Each row below is a small network's average activation on inputs in which a field has the value named, seen along a few directions.
Related values have similar rows: they may be neighbours, one step apart, or belong to one group.
Strong random noise was added to every row along 6 fixed directions; ignore it. To show where, here is one row again and again, with new noise each time:
[  70,    3,   38,   77, -195,  290,  -61,  128, -355,  -51,  -74, -460,
 -151,  -66,  -53, -122, -362]
[-192,   85, -236,   95,  -66,  238, -375,  222,   48, -216,  277,  233,
  -51,    1, -252,  -32,  103]
[ 132,   47,   54,  -12, -309,  156,  -52,  144, -315,  -71,   17, -432,
 -190, -212,  -96, -160, -204]
[-237,  -96,  -93,  202,  -62,  457, -315,  186, -235,   59,  -82, -161,
 -102,  152, -135, -137, -347]
[  -9,  -89, -100, -294, -332,  -55,   36,  150,   42,  199,   21, -124,
   70, -268, -119,  -63,  149]
[-283, -223,    0, -148,  166,   55,  282, -209, -238,  470, -351, -531,
   66,  -47, -255,  -81, -312]
[  58,  -13,    1, -164,  -27, -149,  278, -132,  -79,   82,  -62, -230,
   40, -148, -148,   26,  170]
[ 103,   51,  -56, -163,  122, -136,  379, -180,  -32,  -63,  -20, -213,
  137, -102, -117,  167,  133]


F, 21 values:
f11: [-329,  107, -128,  369,  387,  142, -561,  101,  -29, -343,  361,  330,
 -186,  343, -140,   -6,  -99]
f18: [ 612,   64,  393,  367,  -59,  163,   39, -129, -280, -298, -263, -212,
 -190,  253,  655,   92, -316]
f6: [ -14, -103,  -98, -279, -144, -230,   67,   55,  296,   66,  146,  241,
  265,  -28,   60,  256,  462]
f16: [  83, -136,  115,  290,  193,  198, -137,   99, -209,  -27, -153,   -6,
   36,  460,  393,  -16, -485]
f20: [ -11,  192,    4, -117,  182, -154,  287, -312,   -4, -140,  172, -281,
 -178, -506, -444,  -67, -132]
f8: [-307, -199,   89, -176,  188, -342,   40, -205,    8,  465, -185,   87,
   46,  139, -183,  -22,  309]
f5: [ 255,  -22,  259,  285, -362,  -71, -125,  -12,    8,  138, -248,  340,
 -320,  107,  196, -319,  423]
f3: [-209,   -8,   79,  228,  201,   99,  -64, -254, -106,  301, -217,  -14,
 -266,  111, -143, -280, -288]
f21: [-167,  -58,  147, -324,   42, -538,  168, -240,  224,  477,  -38,   85,
  -84, -457, -158, -185,  347]
f10: [  17,   61,    2, -173, -300,  122,  -39,  235,  -64,   44,  -18, -293,
   86, -154,    3,  -42, -139]
f2: [-274,  -36,   -7,  271,   74,  141, -135,  -80,   29,  147,  -21,  210,
 -145,   88, -233, -200,  172]
f13: [ 258,   62,  370,  -81,  125, -638,  552, -452, -346,    1, -116, -389,
 -177,  -70, -112,  -53,  371]
f19: [  33, -149,  149, -141, -536,  -73,   37,  130,    0,  430, -192,  -49,
   -3, -101,   19, -261,  285]
f15: [-600, -103, -104,  -65,  166, -214, -398,   52,   58,  275,  248,  195,
 -143, -176, -464, -108,   85]
f17: [  70, -131,  252,  328,  311, -285,  -28, -294,  -74,  100, -182,  346,
 -254,  379,  168,  -48,  423]
f9: [ -61,  232,  -51,  -57,  104,  -68, -385,   61,   51, -261,  357,   59,
 -189, -332, -127,  -64, -222]
f1: [ 390,  130,  140,   10,   33, -362,   61, -101,  -32, -375,  198,   37,
  -63,    6,  258,  137,  296]
f12: [-532, -173,  -19, -218,  153, -153,   79, -143,  -67,  421, -139, -267,
   12, -126, -470, -224, -139]
f14: [ 176,  -50,  206,  218, -749,  170, -249,  203,  -78,  105,  -47,  124,
 -190,   14,  148, -378,  264]
f7: [-190,   10,   67,  286,   20,  494, -226,  149, -166,    1, -120,  -91,
 -240,   35,  -76, -278, -583]
f4: [  50,   69,  -94,  -63,  173, -114,  155,  -51,  367,  -68,   -4,  389,
  203,   11,  183,  151,   87]
F is arranged as a ring.
How many steps from neighbour to neighbour lead from f20 to f15, at the fewest? -> 9
Name the neighbours of f16, in listed order. -> f17, f1
Name the neighbours of f21, in listed order. -> f18, f4
Name the neighbours of f5, in listed order. -> f3, f7
Name the neighbours of f19, in listed order. -> f10, f14

K, 21 values:
k6: [ 328,   62,   52,  205,   70,   89,  153,   13,  -96, -547,   35,  131,
  247,  421,  454,  422,  162]
k12: [ 323,  154,  156,  262, -251,  275, -116,  120, -217, -264,  -15,  119,
 -295,  -47,  195, -190,  -83]
k11: [ -84, -329,   98, -134,  166, -363,  149, -209,   95,  562, -431,  -21,
   75,  234,  172,  -31,  100]
k17: [-430,   12, -323, -363,  157,  108,  150,  -55,  107,  242,  116, -233,
   67, -563, -438,  -80, -512]
k3: [-306, -141,   -5,  -38,  397,  -61,  306, -303, -185,  316, -201, -401,
  149,  153, -371,   71, -128]
k13: [  -9,   86,  221,  265,   68,    9, -288,  -57, -534,  -88,   -7, -353,
 -436,   77,  -11, -247, -360]
k4: [  58,   42,  342,  429,  308, -211,   40, -462, -216,   85, -266,  116,
 -491,  116,  -37, -211,  293]
k10: [ 104,   87,  -18, -199, -644, -190,  -67,  175,  143,  115,  185,  231,
  -69, -323, -155, -253,  655]
k16: [-127, -208, -223, -103, -128,  443,  121,  299,  307,  283, -328,   23,
  444,  233,  249,  159, -256]
k18: [  54,  -33,  -34, -104,   39, -155,   26,  -66,  216,  -29,  -22,  119,
  -42, -153,   49,   67,  -82]
k15: [ 262,  126,  -78, -413,   92, -414,  249,  -47,   86, -216,  337, -226,
  220, -338,  -67,  257,   67]
k20: [ 265,  106,  129,  284, -212,  120,  105,   -7,  -45, -361,   56,  183,
   13,  264,  161,   70,  447]
k19: [-543, -181, -261,  -64,  268,  133, -370,   42,  114,  182,  202,  348,
  266,  260, -226,   45,  -19]
k2: [ -99,  -84,    3,  247,  281,  269,   84, -195, -151,  124, -338,  -27,
  -81,  222,   32,  -43, -460]
k5: [ -79,   85,  -44,  121,  212, -109, -259,   29, -129,   11,  165,  118,
 -328, -108, -158, -151, -176]
k1: [ 300,  -84,   98,  149, -401,  361, -112,  295,   25,  -67, -150,  -78,
  152,  371,  303,  158,   49]
k7: [ 132,   -8,  192,  134,  154,  172,  562, -362, -218,  138, -479, -503,
  102,  159,  178,  -51, -256]
k21: [ 275,  108,  491,   -4,  106, -596,  334, -398, -591,   47, -191, -706,
 -414, -236,  -65, -202,  108]
k8: [ 415,  231,  163,  373,   12,  207,  206, -134,  -25, -467,  -12,  -35,
  -89,  139,  277,  186,  114]
k9: [ 418,   38,  167, -399, -344, -508,  186,  104,  281,  -25,  117,   71,
   36, -350,  382,   69,  338]
k14: [-224, -285, -126,   14, -153,  307, -303,  388,   64,  113,  -41,  132,
  248,  318,   16,   90, -122]
K is arranged as a ring.
A walk along K starts at k19 and steps to its neighbour k15. Put k17, k13, k18, k20, k5, k7, k21 in the order it reaches them. -> k21, k13, k5, k18, k17, k7, k20
Name the neighbours of k14, in listed order. -> k6, k3
Name the neighbours of k2, in listed order. -> k12, k4
